Each row below holds a small network's activations on one input, seen along a few directions.
Each table varies a few parts of the input and shows all the possible inputs, shuffled.
A made-up example of a description, with smaller parts first: line(4) and (point or line(9) or (values(3) and ring(5))).
Shared parts are said once, and a part with two or three values counts as separate values.
(in the rows, 128 means zero)

A family of inputs:
r1: [134 155 131 145 117 105 177  99  86 105 144 104 137]
r2: [157 148 112 119 109 148 106 129 124 144 123 116 104]
r3: [131  20 132 104 156 122  95 150 154 120 154 145 161]
r4: [115  99 137 187 126 132  93 147 151 131 136 162 121]
r5: [151 103 171  31 136 116 132 157 163 143 122 126 134]
r6: [131 152 137 121 122 160 111 143 125 147  94 106 110]
r7: [130 107 116 186 135 120  93 130 160 132 154 161 109]
r8: [124 181 124 132 132 119 159  85 102 102 139 108 134]
r9: [104 110 115 177 130 140 106 145 163 141 126 166 128]
r10: [140 153 113 101 110 155 115 154 138 130 106 120 104]
r11: [ 96 110 141  43 156 105 167 106  90 131 121 118 170]
r12: [110 177 142 129 132 124 158 104  96 103 117 109 145]
r13: [155 132 113 129 106 129 126 129 119 140 114 100  94]
r14: [108 189 108 117 135 132 167 106 106 117 111 128 159]
r15: [134  83 126 199 118 112 114 135 144 135 159 152 111]
Q: What is each input in this table made of?
A: values(3) and (point or line(4))
Q: The inputs of r3 and r11 match in every part but the values(3) part. If r9 is changed in the same way as r3 into r11, which row does it become?
A: r14
Q: Change only the values(3) part in r4. List by row number the other rows that result.
A: r6, r12
Q: Which other rows agree with r6 in the values(3) part? List them by row number.
A: r2, r5, r10, r13

A family of inputs:
r16: [124 167 123  59 126 133 138 120 130 125 118 125 110]
r17: [138 127 106  54 139 146 124 154 143 147 118 116 121]
r18: [ 99 197 141  83 129 117 175  95  93 102 116 129 153]
r19: [108 155 145  82 145 171 142 142 126 115 110 120 143]
r20: [132 243 103  88 121 120 177  74  69 107 111  78 117]
r21: [111  45 179  19 182 117 141 136 136 142 132  99 181]
r22: [125  83 111 216 116 153  95 157 162 134 147 167 117]
r23: [140 232 116  91 121 109 199  63  51  98 118  47 129]
r24: [114  53 123 235  97 129  94 163 145 118 137 184 123]
r25: [139  76 102 215  84 124  94 162 149 145 144 178  85]
r26: [130  65 128 200 131 116 105 141 165 123 157 181 128]
r27: [150  93 103 205 104 136  93 158 164 160 145 159  88]
r28: [122 221 129  98 137 110 208  65  42  88 119  58 161]
r29: [124 200 135  80 115 122 157  89 106 127 122 112 126]
r30: [155  93 124 211 111 138  90 161 167 156 127 148  99]
r31: [135  40 180  22 167 122 130 138 142 156 126  92 154]
r32: [134 110 127 164 119 136  65 155 144 151 119 128 107]
r33: [114 229 115  79 134 105 189  57  62  95 123 100 145]
r34: [109 114 117  58 154 144 132 146 140 127 122 126 160]
r35: [140  82 143 204 130 122  99 147 166 127 135 167 132]
r36: [161 103 123 185 114 110  94 149 170 148 136 160  95]
r37: [111  89 142 169 141 134  75 144 146 124 133 142 142]
Q: What is each input in this table made of?
A: values(2) and (line(5) or line(6))
Q: The inputs of r36 and r35 match in every part but the values(2) part. If r25 is changed in the same way as r36 into r35, which row does it become?
A: r24
Q: Change only the line(6) part in r20. List by row number the other rows that result.
A: r16, r17, r23, r29, r31

A family of inputs:
r38: [115 137 145  78 142 115 160 115 114 115 123 125 153]
r39: [116 118 148  88 152 114 144 115 109 119 131 106 157]
r40: [121 167 126 134 119 119 153 111 105 107 128 126 128]
r41: [139 156 104 156 110 127 130 114 113 125 127 117 114]
r42: [138 170 116 129 115 140 132 126 122 134 120 111 108]
r43: [133 135 130  71 134 134 138 130 127 134 116 109 128]
r44: [124  11 133 177 131 140  60 182 198 164 145 190 125]
r45: [126 150 117 165 122 120 146 106 102 110 137 125 131]
r46: [127 144 157  74 144 122 147 125 122 129 113 108 141]
r47: [142  45 110 239 110 137  55 172 195 147 155 193  93]
r48: [128 182 122 136 122 146 140 119 113 122 117 121 119]
r49: [128 122 127  88 136 122 131 120 117 131 123 106 138]
Q: The inputs of r42 and r43 match in every part but one. If r47 is changed in the same way as r42 into r43, which row does it become?
A: r44
Q: What is each input in this table made of?
A: values(2) and (point or ring(5))
Q: Change only the values(2) part in r38. List by row number the other rows that result.
A: r40
